A small network was shown many inputs. Here are its activations along a few directions, one row for each input.
In each table, some parts of the input vary, and every possible input appears once, in random order.
Descriptions start from the smaller parts, as in this example, which fits no table here: one of 3 separate values, together with either a single point or one of 11 places around a ring or (one of 4 places along a line, together with one of 5 places around a ring).
Shared parts are said once, and a part with two or three values counts as separate values.

Other details of the inputs shift rows strongly along three fixed directions, in all tables alike. That doesn't count.

Rows:
x1: [-15  -5   5  -8 -11  -6  -2   0 -19  12 -21  -2]
x2: [14 -4 -5 12 12 32  2 -2 -6  0  5 -7]
x3: [-10  -5  19 -10 -11 -31   2 -10  -1  -2   2   5]
x4: [ 17   3  -2   9  15  29  -1   4  -3  10   6 -18]
x5: [-13   1 -18 -25  -6   1   2  10  14  -9   3  11]
x6: [ -4  -4   8 -14  -5 -20  -3  -9   8  -5   3   0]
x7: [ -7   4   5   9 -16  -2 -11   6 -11   2 -22   8]
x8: [ -1   8 -15   5   5  25   1   8   4   3   8  -5]
x9: [ 14   7   5  12  12  26   6   4   0   5  14 -12]
x10: [  9   2 -14  -6   8  15   1   3  14 -11  19   6]
x11: [ -2   6 -22   0   1  32   2  11   2   2   7  -2]
x12: [-10  -7  -2 -11  -6 -28  -1  -7   6  -5   4   7]
x13: [-11   7 -19 -10  -1  28   3  18   0   3  -6   0]
x14: [-12  -8   6  -3 -10   2  -3  -1 -23  13 -20  -6]
x15: [-10  -3 -15 -20  -2   2   5   7  12  -8  -2   7]
x16: [-13   0 -17 -18  -2   6  13  14  10  -8   3  15]
x17: [ 17  -1  11   1   8 -27  -4 -21  25 -11  29  -7]
x18: [ 10   4 -13  -5  11  -4   1   0  21  -7  23   1]
x19: [ -8  -8  16 -11  -7 -34   3  -8  -3   0   1   6]
x20: [ 14  -1  15  13  11  11  -1 -11  -6  11  -3 -20]
x21: [-27   0  -7  -7 -14  10   0   9 -19   8 -20  13]
x22: [ 22   2  21  12  10   4  -6 -17  -2   8   9 -22]
x23: [-20   4  -7  -6 -16   1   1  11 -18 -11 -16   0]
x24: [ 21   3  12  25   3   6 -13  -1 -11   5  -9  -8]
x25: [  9  -2 -10 -10   8   6   1   4  10  -4  10  -4]
x26: [ 13  -3  -4  17   9  24   2  -6  -3   3   7 -16]
x27: [ 25   3   7  14  19  18   5   0   2   5  21 -15]
x28: [ 16  -2  17  15   8  12   3  -5 -16  12   4 -15]
x29: [-13   4 -19  -1 -20   9  -3  22 -14   4 -27  14]
x30: [-18  -2   9   5 -15  -7   1  -1 -31  -5 -28  -7]
x31: [ -5   1  12 -15  -3 -33  -3 -10  14  -2   4   3]
x32: [-11   0 -31  -5  -2  31   4  18  -4   2   0   4]
x33: [-12  -2 -19 -16  -3 -10   5   3  19 -12   7  12]
x34: [20 -3 -4  7 16 15 -1 -3  3 -3 18 -5]
x35: [-2 -5 -6  1  0 25 11  8 -8  0 -2 -2]
x36: [ -8 -10  17 -10  -8 -35   4  -9  -4  -2   0   6]
x37: [  8   6 -12  -7  14  10   9  13  16  -6  20   4]
x38: [15  0  1  8 13 13  0 -8  2 -1  9 -3]
x39: [-10   3 -17  -7   3  24   6  14  -1   3 -11   0]
x40: [-18   4 -23 -16  -1  -6   3  13  13  -5   4  14]
x41: [ 12   7   1  -9  11 -10   6  -1  27 -11  28   4]
x42: [ 13  -3  22  12   6  -1  -3 -18  -9  10  -5 -19]
x43: [ -7   4   8  11 -24  -5  -8   2 -21   8 -29   3]
x44: [ 5  3 -9 11  9 21  3  1  2  4  5 -9]
x45: [-17  -5 -12  -6  -7  14   3   5 -12   1 -14  11]
x46: [-18  -7  11   0 -17   5   5   1 -26   9 -17  -1]
x47: [ -6  -3 -19 -25   1  -6   6   6  23 -15   6  10]
x48: [  1   2 -13  -7 -10 -20   2  10  22 -13  -2  15]
x49: [24  5 11 24 -1  2 -6 -6 -3  2 -8 -8]
x50: [ 27   1  18  16  15 -27 -14 -11  31 -15  17  -1]
x51: [-16  -4  19  -4 -15 -14   3  -6 -19   9 -13   2]
x52: [-11   3 -16 -20  -2  -4   2   6  14 -10   9  20]
x53: [ -5  -2  13  -7   3 -37  -4 -12   5  -2   3  11]
x54: [ 9  3 -3 12 15 24  2  0 -1  2  4 -4]
x55: [  0   4 -27   4 -11  25   2  29  -4   2 -13   6]
x56: [  1   5 -10   8  -2  18 -11  19   8  -6  -4   7]
x57: [ 16   0  13  13  13   9   7  -6   1   4  10 -12]
x58: [-12  -2  11   8 -12  -6  -2   0 -36   0 -24 -12]
x59: [ 16   5   2  -4  19 -10  10  -2  29 -12  27   1]
x60: [-10  -5  14   3 -10  -4  -5 -11 -20   8 -12   1]
x61: [-10 -10  24   2 -11 -17   5 -12 -19   8 -15  -3]
x62: [ 20  -2  25  27   6 -11 -18  -7  -3   4  -2 -10]
x63: [ 13  -2  18  19  10   6  -2 -16 -12  10  -2 -10]
x64: [-13   7 -16 -18   1  -3   2   9  16 -10   8  19]
x65: [  9  -3  14  12   6   3  -5 -11 -17  11  -2  -7]
x66: [-23  -2  10   4 -18  -7  -3  -6 -23  15 -21  -2]
x67: [-10  -3 -16 -16  -1  -3   1   7   4  -6   3  17]
x68: [ 15  -3  24  16  10 -11  -7 -18 -11  11   5 -10]
x69: [ -9  -1   8  -4   0 -34   1 -14  13  -3   2   4]
x70: [ 11   2   8   8  11  11  -3  -2  -7  11  -1 -16]
x71: [  4   2  11  -3 -16 -47  -6  -5  18  -8   0  10]
x72: [ -9  -3  10  -6  -9 -31  -4 -15   6  -2   5   2]
x73: [ -5   1   3  -1 -10 -27  -8   0   9 -10 -14  17]
x74: [-14   0 -22   0  -4  30   5  12  -9   5 -11   1]
x75: [ 11   6 -15  -6  16  -7   1   1  29  -9  28   2]
Description of these inputs: one of 3 separate values, together with either a single point or one of 4 places along a line or (one of 4 separate values, together with one of 5 places along a line).
Q: The inputs of x64 and x53 match in every part but the choice among 3 separate values. If x56 is changed in the same way as x64 into x53, which row does it become?
A: x62
Q: Change only the choice among 4 separate values in x15. List by row number the other rows that result.
A: x33, x45, x61
Q: Change only the place on the line of 4 in x29. List by row number the other rows that result.
A: x24, x55, x62
Q: Change only the place on the line of 5 in x47. List by row number the other rows that result.
A: x15, x20, x39, x42
Q: Change only the choice among 4 separate values in x12. List by row number the other rows that result.
A: x25, x34, x36

Rows:
x76: [ 18  13  -6  -7  14  -1  -6   3  34 -10  24   0]
x77: [ -6  -4  27  -8  -5 -54  -4 -16   5  -1 -11   8]
x78: [-12  -6   0 -27  -2 -23   9  -6   4 -10  10   8]
x79: [ 14   0  11   7   4 -26 -14 -18  22 -11  19  -1]
x80: [ -1  -4  17  -8 -15 -48   1 -14   6  -9  -8   4]
x81: [-31   2 -19 -22 -18   0  -3  23   5  -1 -17  18]
x82: [ -7  -1 -13   0  -3   3  -1   4  -1  -6  -9  12]
x83: [ -5  -2   5   6 -12  -4   6   3 -16   2 -19  -3]
x84: [ 25  -3  29  19  10 -11  -3 -20  -4   8   5  -9]
x85: [-12   5 -12 -11  -2  -2  -3  17  13  -4   0   8]
x86: [  8   1  22   1   8 -37  -5 -12   7  -3   3   1]
x87: [  6   7  18  10   3  -7  -9  -6  -5   9  -3 -11]
x88: [10 -5 -2 12  5 25  3  8 -7  7 -2 -1]
x89: [ 14  -2  22  20  15  17   6 -21 -16  19  12 -25]
x90: [ -3   3  -7   7  -5  10   7  12 -15  -1 -11  -2]
x91: [ 16   3 -10  -6   7   0  -3   5  30  -8  28   7]
x92: [ 18   9 -12 -12  15   6   0   8  34 -15  17   5]
x93: [ -7   0  21  15  -3   4  -5  -2 -31  16 -27  -8]
x94: [-29  -3 -21 -29  -7   3  16  14  -2  -1   2  17]
x95: [ 21   2 -13  17   9  39  -4   3   0  -2   4  -7]
x96: [ 18   5 -11   4  17  -6  -3  -2  22 -18  23   8]
x97: [ 16   6  -8  -1   2  -4   0   5  28 -15  23  -5]
x98: [ -9  -2 -21 -12 -10  22   5  18  -5   3 -12  16]
x99: [ 11   1  -9  10  13   8  -4   2  10 -12  12   3]
x100: [ 18   0 -11   3  17  -2  -2  -1  31 -20  23   6]
x101: [ 17  -1  28   7  15 -37  -7 -16  16  -5  12  -6]
x102: [-22   1 -25 -18 -14   5  -1  13   6 -12 -15  24]
x103: [10  4 -3  8  0 24 -4  4 -4  9  5 -3]
x104: [  3   8 -12   0   4  -3  -7   0  16 -12  14   8]
x105: [  9  -2  19   9  -7 -13  -8 -13  -9  13   0  -3]
x106: [ 11  -2  24  17   4  -6  -4 -12 -18  11  -4  -5]
x107: [ 21   5  17   6  -1 -33  -4 -17  17  -8  18 -11]
x108: [ -3  -7  -2 -17  -6 -22   0   2  18  -8   3  19]
x109: [23  1 -6 -3 15 -4  4  1 25 -9 23  9]
x110: [ 12  -4  -2   1  10  34   5  -2 -19  -2   9 -20]
x111: [-16  -8  20  12 -19  -5  -7  -2 -34  22 -25  -2]
x112: [ -6  -1  20  13   6   9   6 -23 -14  19  -2 -16]
x113: [ 18   0 -14   9  21  31  -5  -6   0  15   5 -23]
x114: [ 18   4 -16  -6  17   1   5   9  24 -12  27  14]
x115: [ 22  12 -15  17   5  47   2  13   1   0  10 -19]
x116: [-10   2  21  15 -19 -10  -3  -6 -31  13 -24 -14]
x117: [  8   0  -6 -10  21   1  11  -5  30  -8  37  -1]
x118: [-24  -3 -10 -28  -7  -2  10   5  -7  -6  -2  10]
x119: [-21  -7  -7 -27  -1 -17  13   4  12  -7  14  13]
x120: [-25  -7  21   4 -10   3   6 -14 -36  24 -21  -8]
x121: [ 13   0  20  12   1 -15  -7 -12  -6  10   7  -5]
x122: [ 13  11 -17  -4   5  -2   5  11  23 -15  22   0]
x123: [-14   3 -11  -1  -4  28   3  19 -15   8 -25   4]
x124: [ -2   5  -7  -7  -1 -16   6   7   9 -14   3   7]
x125: [ -7   5 -16 -12  -7 -15   4  15  20 -16  10   8]
x126: [ 22   9  -7  19  11  31 -10  -3   7  -2  15 -10]
x127: [ 30   2  22  27   4  14  -1 -13 -12   5  -3 -27]
x128: [-18  -6  -7 -10  -8  -8   3  13  -5   0 -10  20]
x129: [-18   3  -8 -12 -13  -8  -1  10  -3   3  -7  17]
x130: [-19 -10 -12 -13  -7  32   7  11 -27  -1 -12  -7]
x131: [ -4   0  16   2  -7 -47 -12 -20   4  -5   2   7]
x132: [-21  -1 -19 -23 -10   3   2  22  11  -6 -16  18]
x133: [ 22   1  -9  15   5  36   5  11   2  -4   4 -16]
x134: [-19 -17  17  -7  -9 -45 -11 -25 -11  18 -22  -8]
x135: [15  3 -6 21 11 33 -3  0 -6  0 -1 -7]
x136: [-14   1 -21  -3  -8  16   9  25  -6  -7 -12   6]
x137: [ -4   3 -11  10  -7  32   9  16 -19   3 -19  -6]
x138: [ -9 -13  28   6  -6   1   2 -15 -36  14 -12 -18]
x139: [-15  -4  16 -12 -15 -32  -5  -6  -5   4 -24   9]
x140: [-17  -2 -16 -12 -13  -7  10  17   6 -12 -12  12]
x141: [-17  -4 -34 -16   0  19   0  11  -4  12 -14   1]
x142: [-22  -4  -1  -5  -6  25  12   5 -30  16 -12  -4]
x143: [  3  -5  26  15  11  -5   4 -28  -1  14  11 -18]
x144: [ -2   1  23  -7  -7 -46 -11 -15  10   2  -1   2]
x145: [ 17   7 -12   2   8  -3  -8  -5  27 -14  25   4]
x146: [-30  -2 -18 -21 -11  -1   4  24   4  -4 -22  21]
x147: [-15   5  -1  -9  -8 -15  -4   8  -1   3 -10   8]
x148: [ -1  -1  -9   4  -6  39   2  13 -18  12 -16   3]
x149: [ 19   1  12  33   8  17 -13 -10 -10   7   6 -20]
x150: [-13  -4  -8 -20  -3  13   7   2 -14  -8  -2  -2]
x151: [ -3   3  -8   8  11  38  12  -3  -6  15   6 -11]
x152: [ 16  -7  20  27   1  10 -11 -17 -15   7  -9 -16]
x153: [-21  -4  10  -2 -12 -33  -7 -10 -12  -4 -19  15]
Q: The inputs of x113 and x134 match in every part but one. If x84 is changed in the same way as x113 into x134, which row does it become?
A: x88
Q: The inputs of x148 and x98 match in every part but one. If x112 is changed in the same way as x148 into x98, which row does it become?
A: x151
Q: What do these inputs look like to the network?
A: one of 3 separate values, together with either a single point or one of 5 places along a line or (one of 4 separate values, together with one of 5 places around a ring)
Q: Change only the place on the ring of 5 in x131. List by row number the other rows that result.
A: x82, x95, x96, x145
Q: Change only the place on the line of 5 in x94. List by row number the other rows that result.
A: x78, x89, x110, x151
Q: Change only the choice among 4 separate values in x93. List by row number the other rows that result.
A: x106, x124, x153
Q: Change only the choice among 3 separate values in x101. List by row number the other rows that result.
A: x86, x93

Rows:
x154: [ 22   0  12  12   7  -6  -4  -7   3  -6   6 -10]
x155: [ 21   2  11   8  18   6  -5 -13  11   7  18 -18]
x156: [  7  -9  36  14  -4 -17   2 -24 -22  13  -6 -15]
x157: [-17   0 -24 -18   2  14   4  13  10  -3   6  16]
x158: [ -7  -1   7 -12 -10 -49  -2  -7  15 -15   0  11]
x159: [-12  -1  -7  -5  -6  20   9  12 -16   4  -6  -1]
x160: [ -4   8 -15 -10  -5  -6   3  11  14 -15   4  10]
x161: [ 21   2  10  13  21  12   0 -10   4   9  17 -12]
x162: [  3   0 -16  -1   8  36   9  13  -7  -1   2  -7]
x163: [ -7  -1  -2   1 -12   7   1   9 -12  -1 -16   6]
x164: [-22  -3   2  -1 -14  10   7   3 -28   9 -21  -4]
x165: [  9  10 -31  -8   5  22   6  24  22 -18  18  11]
x166: [-28  -3   2 -24 -21 -53  -8  -2  14  -4 -16  23]
x167: [-15  -5   1   3  -9  15   6   2 -27  10 -19  -9]
x168: [ 16  -1  22  21   3  -8 -15 -20  -9  10  -3 -13]
x169: [ 20   5  -5   6  16   0  -6  -2  28 -10  24   4]
x170: [  9   3   3   0   8 -21  -4  -4  21  -5   9  10]
x171: [-16  -4  -5   2  -7  20  -1   0 -22  17 -16  -4]
Q: What do these inputs look like to the network?
A: one of 2 separate values, together with either one of 4 places along a line or one of 5 places around a ring
Q: The inputs of x162 and x154 match in every part but the choice among 2 separate values. If x171 is changed in the same way as x162 into x154, which row does it become?
A: x168
Q: Change only the choice among 2 separate values in x158. List by row number the other rows that result.
A: x167
Q: Change only the place on the line of 4 in x169. List by row number the other rows that result.
A: x166, x168, x170
